[[-16 -56  40  75  76 -59  34  19  22  68 -28  31  22]
 [ 50 -13  -1  21  34  -7  68 -30 -36   4 -24  64  67]
 [-20  19 -33 -50 -34  27 -35 -11  17 -42  28 -32 -22]
 [ 26  74 -52 -77 -83  65 -48 -22 -18 -74  33 -52 -40]
 [ 54   2 -19 -39 -42  39  48 -56 -26 -33   7  48  42]
 [-36  28 -27 -26 -17  -3 -54  18  18 -41  33 -45 -26]
 [-62  37  15  27 -16 -37 -68  24  59  30  13 -72 -70]]
40

[[-19  30   2  43  16   3 -56  51 -74  38 -12  63  17  42]
 [-24  10   4  33  19   1 -65  35 -86  38  28  63  17  42]
 [-39  30   4  82   5  -7 -75  59 -86  38 -12  73  28  49]
 [-24  17   4  33  23   3 -65  43 -86  38  28  63  17  42]
 [ -9  17   0  13  19   5 -36  27 -50  28  12  44  11  29]
 [-34  -4   7  53  12  -5 -75  35 -86  33  37  63  23  42]
 [-34  30   4  72   8  -5 -75  59 -98  38 -12  73  25  49]
 [ -9 -17   0  13 -10  -7  -8  -5  -1  -4  12  -4   8  -6]
 [-34   3   6  53  12  -5 -75  35 -86  33  37  63  23  42]
 [ -5  24   0  13  12   5 -36  27 -37  28  -4  34  11  29]]
2

[[-27  14 -23  47 -21 -50 -16  27 -19  19]
 [ 45 -32  22 -66 -10  35   8 -31  -1  18]
 [-21  18 -49  48 -37 -74   6  34 -38  38]
 [-25  21 -37  47 -23 -64 -13  30 -21  21]
 [ 43 -26  20 -63  -2  31  -1 -29   8   8]
 [-18  30 -58  42 -29 -84  -4  33 -27  27]
 [ 34 -18  10 -42  -4  12   1 -15   0  11]
 [ 37 -13 -17 -30 -24 -22  20   0 -26  34]
 [-32  -5  57  10  24  47 -61 -25  46 -37]
 [-32 -35  30  26  -9  35  11 -16 -20  23]
 [ 53 -35  21 -74 -18  35  15 -34  -6  24]
 [ 31 -32  24 -49  -6  37   8 -26  -2  15]]
-23

[[ 47 -11 -53 -39 -63  26  57]
 [-27  69  67  22 -23 -44 -40]
 [-45  30  63  37  42 -35 -57]
 [ 37  38 -14 -31 -93  -2  40]
 [ 31  50  -1 -26 -96 -10  32]
 [ 43 -41 -66 -35 -28  38  55]
 [ 29  54   4 -24 -96 -13  28]
 [ 47 -19 -57 -38 -55  30  57]
 [ 45 -30 -63 -37 -42  34  57]
 [ 36 -58 -69 -29  -1  43  49]
 [ 45 -32 -63 -37 -40  34  56]
 [-35  59  69  27  -2 -43 -47]]
-53

[[-71  92  67  79  65  95 -69  16   1  60 -39]
 [-62 -52  48  -2  60 -96 -53 -85 -82  45 -59]
 [ 66  89  81  73  84  97  67 -66  28  81  66]
 [-58  90  65  62  75 -96 -57   9  49  68 -46]
 [-62 -70 -74 -69 -76 -97 -62  34 -61 -76 -60]
 [ 75  39  79  77  82 -97  76 -40  72  80  71]]
67

[[  9 -27  51   3 -28 -35   8 -38  18  -5   4 -24 -39]
 [-15  10 -60 -11  18  38 -31  58  23   7   8 -16  29]
 [-62  12 -15  58 -18  42  70  13 -41  -5  49  18  41]
 [ 28  -9  10 -42  31 -15 -50  14  12   3 -10   0 -13]
 [  9   6   8  31 -19   3  45 -19 -13  -5 -25  -7 -11]
 [ 31   5 -15 -28  24  14 -55  22  18  -9 -12  -5   0]
 [ 15  -1 -16 -13   5  61 -46  31  22 -14  11  15  15]
 [ 31   5   9 -71  15 -44 -85 -19  32  -7 -15 -16  -2]
 [ 36  26  40 -40   5 -36 -28 -37  17 -30 -18   5 -28]]
51
---
[[ 85 -46 -44  87]
 [ 26 -90 -62  29]
 [-59 -54 -29 -59]] => 87, 85

[[-30 -32 -13   0 -60 -49]
 [ 31  38 -26 -55 -76 -20]
 [-29 -42 -25  36 -31 -69]] => 38, 36

[ 52  73  91 -55] => 91, 73

[[-45  28 -38   2 -23  37  81]
 [ 44  48 -11  30 -58  92  30]
 [ 66   8 -44  -2  29  -8   0]] => 92, 81

[ -98 -101   95  -12] => 95, -12

[[ 71 -87 -65  -3]
 [ 76 -64 -85 -42]] => 76, 71

[ 34 -76 -20  11 -10  36] => 36, 34

[ 64  41  21 -30  15 -76  77] => 77, 64

[[ 80 -86 -62  69 -52 -79]
 [-35   2 -99  -4  46 -30]] => 80, 69
---
[[ 28  31   1 -30 -17   0]
 [-10 -17 -20 -21  23   6]] → 23

[6 4 9 7 1] → 7

[40 44 77 38 48 50 17] → 50

[-597 -419 -137 -261  824  343] → 824

[[897 501  99 489]
 [966 942 736 332]] → 736

[6416 8247 2232 1465 9359 1814] → 9359

[ 647   -3 -503  -51] → -503
---
[[-28  16 -16  18  -3 -45]
 [ 30  13 -37  29  -1  46]
 [-30  27 -77  50  -1 -46]
 [ 44 -15  52 -21  -4  70]
 [ 22  20 -67  45  -1  34]
 [ -6  21 -55  40  -2 -10]] => 21

[[-102    5   32   31   -3  -63   36    2  -45  101   -2  -34  -57]
 [ -27   -1   -9  -29    0  -20  -34    0  -11   17   -3  -14  -17]
 [  32   11    3   42    8   18   45    9   16  -19   10   13   20]
 [ -37   -3    6   23    3  -35   31    8  -17   40   -7  -23  -31]
 [  71    5  -17   32   10   49   45    5   32  -64   12   31   43]] => 5

[[ 21 -97 -39 -34 -36 -53 -34]
 [ 11  45 -10 -14  29  65   0]
 [  6  13 -49   2 -27  -7  -8]
 [ 28 -11  20  12   0 -53 -34]
 [ -6  10 -33  15 -11 -56 -22]
 [-21 -15 -19   7 -21  12  39]
 [-28  -4  32 -34   3 -70 -79]
 [ 22  36 -18 -43 -13  56  -8]
 [ -8   4  30   1  22 -99  66]
 [-19 -32  19  46 -52  31 -70]] => -32

[[-77  22  75 -22 -74 -74 -77  77 -78 -20]
 [ 19   0  -5 -17  46 -32   8 -41 -31 -18]
 [ -2  23  40 -34 -17 -26 -56  63 -16   0]
 [ 40 -46  17  29  74  30  55 -58 -59  35]
 [ 74 -72  74 -15 -13  70 -75  77  75  74]
 [-37  -4 -18  47  -2 -10  12 -31   5  11]
 [ 61 -71  69 -77 -59 -78 -76  75 -75  71]
 [-26 -46 -44  47  -7 -12 -33  37  23  29]
 [ 67 -10  -2   6 -74 -76 -69  78  71  73]
 [-76 -72 -73  60  71 -73 -76  75 -75  76]
 [-79 -77 -76 -74 -74 -73 -74  74 -73  76]] => -77

[[ 73  44  20 -15  38   0 -14  33  28 -21]
 [ 65  35 -53 -55  27 -26 -51  -7  27  59]
 [-39 -10 -40  18 -34 -40   8  -5  30 -36]
 [ 73  44  23 -11  36  -5  -8  40  25 -28]
 [ 63   9 -10  50  31  30 -19 -42 -11  29]
 [ 71  38 -34 -48  34 -11 -51  -7  32  46]
 [ 26 -44   6  47  46 -11 -18 -15 -52  38]
 [-23  12  -5 -78  20   9  47  43  16 -49]
 [-22 -11 -43 -58 -56 -35 -27  20  12  25]
 [ 27 -21  29  77  56  56  11 -41  -2 -14]
 [ 73  39 -25 -44  36  -5 -49  -5  33  39]] => 39

[[ 69 -34 -38 -41 -23 -14 -68   2 -20 -18 -61 -31  15 -62 -20]
 [-36  40  20 -31  32  -1  68 -22 -23 -17 -61 -17  34 -43 -27]
 [-48  37 -33  41  37  28 -88  75  30  33 -70  29 -33  54 -42]
 [ 54  21 -18  44  65  80 -84  40 -21 -46  85 -24 -31 -17 -15]
 [-66 -25 -15  -3  46 -55 -86 -63  -7  36 -76 -31 -22  18 -35]
 [-16 -28 -48  11 -19 -38 -83 -30 -30  27 -62 -29 -55   9 -40]] => -28

[[ -7 -59 -63 -13 -36   2 -34  -3 -91 -50 -53  -7   2 -48 -33 -55]
 [ 10  -9 -41  -5   8  37  18  24 -75  -7  -6  13  25 -30  25 -12]
 [  9  29  47   5 -12   6 -16   9  96  11  12   2  -2  33 -22  21]
 [ -6  11  -8 -11   1 -12  -6  -7  38  10 -26 -17 -16 -11 -26  12]
 [ -7  -5  59  10 -24   3 -22  -3  29 -15  28   7   0  43 -10 -10]
 [ 17 -13  -6  -3 -31  25 -33  23   5 -25 -30   7  12  -4 -43 -21]
 [ -8  45  27  11  20 -15  17 -15  77  32  18  13   2  25   5  39]
 [ 12   9  86  24 -28 -11 -31   1  87  -8  37  16  -2  71 -22   1]
 [-10 -43  42   7 -40 -20 -45 -14   0 -36  -2 -13 -20  30 -37 -36]] => -43

[[-11  51   9 -34  57  -9  11 -14  -7  25]
 [-14 -49  -2  12 -25  29  81 -37 -39  33]
 [ 27   5  68  12 -10 -32  15  49 -27  58]
 [-16 -18 -16  33 -57 -33 -25 -23 -17 -41]
 [ 20  44 -23   0  23 -14 -15  -1  46   4]] => 44
---
-0.7	5.0	-6.3	3.1	5.2
-1.4	15.9	-19.7	8.6	14.0
-> 3.1

124.52	-13.36	-14.92	24.82	-44.49	0.19	13.00
-136.61	7.81	14.70	-10.88	-13.15	15.87	11.57
-67.40	-19.72	34.12	-33.35	-68.70	34.96	7.11
-> 15.87

-15.568	-11.699	-13.507	-14.456
14.097	9.900	18.451	19.537
-> -13.507

1.26	-0.57	0.96	0.94	0.76
-0.78	-1.32	-0.12	1.61	0.27
1.14	1.03	0.58	-1.53	0.60
-> 1.61

0.01	0.13	-0.22	0.00	-0.07
-0.06	-0.10	0.14	-0.02	0.12
-> 0.00

-164.6	145.2	-169.6	-162.4	-4.7
-183.9	-133.2	-29.2	216.3	-93.8
-> -162.4
